A small network was shown many inputs. Here are its activations along a few directions, one row for each input.
Each table varies a few parts of the input and shows all the possible inputs, shuffled.
A made-up example of a description, with smaller parts first: one of 2 separate values, together with either a single point or one of 11 places along a line or (one of 4 places along a line, together with one of 5 places around a ring).
Shared parts are said once, and a part with two or three values counts as separate values.

Other details of the inputs shift rows strongly along two fixed directions, in all tables alike. That doesn't count.

A family of inputs:
r1: [  3   5   2   6   6  -4  -7   1  10  -1   3 -17   0   1]
r2: [ 0 -1  0 -3 -2  3 -4 -2 -2  2 -4  6  0  0]
r3: [-1 -1  0 -3 -2  1 -3 -2 -2  2 -4  7  0 -1]
r4: [-1 -2 -2  3 -4  3 -1 -4 -3 -2  5  9  1  3]
r5: [-1 -2 -2  2 -2  1  0 -5 -5 -2  4  8  1  3]
r6: [  2   4   1   4   7  -8  -1   4   8  -2   5 -18   2   0]
r7: [ 0 -2 -1 -4 -4  3 -2  0 -3  1 -3  5  1  1]
r8: [-1 -1 -3  1 -3  1 -3 -3 -4 -1  4  9  0  2]
r9: [-1 -2  1 -2 -2  3 -1 -3 -2  0 -4  6  2  0]
r10: [ 3 -2  1 -5 -5  3  0  0 -3  1  0  5  0 -1]
r11: [-1 -1  0 -3  0  0 -1 -3 -3  1 -5  7  2 -1]
r12: [ 3 -1  1 -4 -3  1  0 -3 -2  3 -2  6 -2 -3]
r13: [  0   5   0   4   5  -7  -7   5   8  -2   3 -17   2   2]
r14: [ 1 -2 -1 -6 -5  0 -1  0 -4  0 -1  5  1  0]
r15: [ 1 -3  0 -4 -5  2  2  0 -4 -1 -1  4  2  1]
r16: [ 3 -2  2 -2 -4  3  3 -4 -2  1 -1  5 -1 -2]
r17: [  2   4   1   6   9  -7  -4   1   8  -1   2 -16   0   0]
r18: [ 0 -1 -2  2 -5  3 -4 -3 -3 -1  5  9  0  3]
r19: [ 1 -2  1 -2 -1  1  1 -5 -3  1 -3  5  0 -2]
r20: [ 2 -3  1 -4 -3  0  3 -2 -4  0 -1  5  1 -1]
r21: [  3   4   3   5   5  -5  -1   5   9  -3   6 -19   2   1]
r22: [ 2 -1  0 -5 -4  1  1  0 -3  1  0  5  0 -2]
r23: [-1 -3  0 -3 -4  2  0 -1 -3 -1 -3  5  2  1]
r24: [-1 -2 -1 -5 -2 -1 -1 -1 -4  0 -3  5  2  0]
r25: [-32  10  -9  18  18  17  46  36   6   7  -7   8 -26  -7]
r26: [ 2 -1  0 -3 -2  2 -2 -4 -2  2 -3  6 -2 -2]
r27: [  2   4   3   7   6  -4  -4   0   9  -2   3 -18   1   1]
r28: [ 3 -2  1 -3 -2  0  2 -4 -3  2 -2  5 -1 -3]
r29: [-1 -2  1 -3 -1  1 -1 -4 -3  0 -4  6  2  0]
r30: [  0   4   0   4   6  -8  -2   5   6  -3   4 -18   3   2]
r31: [ 1 -2  0 -5 -5  2  0  1 -4  0 -1  4  1  1]
r32: [-1 -2 -3  1 -2 -1 -1 -4 -5 -1  4  9  1  2]
r33: [-1 -3  0 -4 -3  0  1 -2 -5 -1 -3  5  3  1]
r34: [  4   4   2   5   5  -4  -5   2  10  -1   4 -18  -1   0]
r35: [  3   3   3   6   7  -6  -1   1   9  -2   4 -19   1   0]
Each input here is: one of 5 places around a ring, together with either a single point or one of 6 places around a ring.
Changing only the place on the ring of 5 turns r6 into r21. The same change can be made to r32. Which row results?
Answer: r4
Which other rows does r24 become when the place on the ring of 6 takes its other values? List them by row number.
Answer: r6, r11, r17, r28, r30
List by row number the other rows that have the place on the ring of 5 in common with r2.
Answer: r1, r7, r10, r18, r31, r34
List by row number the other rows that have the place on the ring of 5 in common with r19.
Answer: r5, r20, r25, r29, r33, r35

A family of inputs:
r36: [-20   7  -7  14  11  15  41  27   3   6   6  13 -22  -6]
r37: [ 11   9   7  21  12 -12  -9   1  25  -8  20 -45   0   4]
r38: [  4  15   2  19  15 -12 -24   3  25  -4  10 -43  -1   7]
r39: [  4 -11  -1 -18 -14   5 -19 -20 -19   3 -11  38   8   1]
r40: [ -2 -14  -2 -19 -20   5 -11 -15 -23  -1 -10  33  14   5]
r41: [  3 -13  -6 -23 -25   4  -7 -10 -24  -2  -4  31  10   5]
r42: [ 32 -13  10 -13 -11 -30 -47 -40  -7 -18  12 -26  40  14]
r43: [  4 -11  -1 -10 -10   2  -5 -25 -19   3  -8  38   6  -3]
r44: [-17   6   2   2  17  13  46  25   5  14 -22   1 -22 -21]
r45: [  8  12   5  17   8  -8 -20   8  26  -7  17 -46   2   7]
r46: [ 17 -14   9 -37 -22   7  -6 -12 -19  10 -27  24   8  -8]
r47: [-25  10 -10  12   5  18  33  35   5   6   1  14 -23  -4]
r48: [  3   7   0  15  16 -23  -6   7  15 -12  19 -48   9   8]
r49: [-22   9  -8  21  17  16  34  15   7  11  -4  16 -28  -9]
What is each input in this table made of?
Answer: one of 2 separate values, together with either a single point or one of 6 places around a ring
Changing only the choice among 2 separate values turns r41 into r48. The same change can be made to r45. Which row results?
Answer: r37
Which other rows does r40 become when the choice among 2 separate values takes its other values? List them by row number.
Answer: r42

A family of inputs:
r50: [ 11  -9   7 -14  -8   0   0 -11  -8   1  -8   5   8  -4]
r51: [  2  -8  -1 -13 -12  -1  -5  -2 -12  -5   1   9  11   5]
r52: [  5  -5   2 -13  -6  -1  -9  -9  -8   2 -11   9   7  -1]
r53: [ 10  -8   7 -14 -10   3  -3 -10  -7   1 -11   4   7  -3]
r54: [  5  -4  -2  -2 -13   2 -11 -11  -7  -3   9  15   5   5]
r55: [  6  -6  -4  -3 -11  -1  -8 -11 -10  -2   9  14   4   5]
r56: [ -2   9   0  21  12 -13 -13   4  19 -12  18 -37   7  11]
r57: [ 13  -6   7 -15 -12   4  -5  -9  -6   3  -8   4   3  -4]
r58: [  6  11   6   9  14 -12 -14   9  24  -2   3 -47   1   1]
r59: [-19   5  -5   5  12   8  27  17  -1   7 -12  12 -14  -9]
r60: [-16   2  -2   4  10   9  31  16   0   7 -10  10 -14 -10]
r61: [  4  -6   0  -3  -6   1 -10 -15  -8  -2   1  15   6   3]
r62: [  4  12   3  10  17 -16 -15   9  23  -2   4 -44   2   2]
r63: [  9  -4   1 -13  -7  -4  -7 -10  -9   3  -5   9   4  -4]
r64: [-30   8  -8  21  14  19  32  23   4   6  -2  19 -21  -3]
r65: [-18   7  -2   8  12  17  42  27   5  11 -11   9 -24 -12]
r66: [  7  -4   0  -3 -10   3 -13 -13  -6  -1   7  15   4   3]
r67: [  1  10  -1  10  10 -15 -10  16  18  -9  15 -42   5   7]
r68: [  7  -4   0  -4  -7   1 -11 -14  -6   0   4  15   2   2]
r69: [  6  -6   5 -14  -9   3  -8  -9  -6   2 -12   6   6  -2]
r70: [ 12  -6   4 -14  -8  -3  -2 -11  -8   3  -3   7   4  -5]
r71: [-29   7 -11  19  14  15  34  21   1   5  -2  16 -21  -3]
r72: [  2  11  -2  20  15 -16 -13   3  19  -8  18 -39   1   7]
r73: [  3  -8  -3  -2 -10  -1  -7 -13 -11  -5   7  13   8   7]
What is each input in this table made of?
Answer: one of 2 separate values, together with either a single point or one of 5 places around a ring or one of 6 places around a ring
Changing only the choice among 2 separate values turns r54 into r56. The same change can be made to r57. Which row results?
Answer: r53
Which other rows does r65 become when the place on the ring of 6 takes its other values? List them by row number.
Answer: r57, r58, r62, r63, r70
Which other rows does r61 become when the place on the ring of 5 takes its other values? List them by row number.
Answer: r56, r64, r71, r73
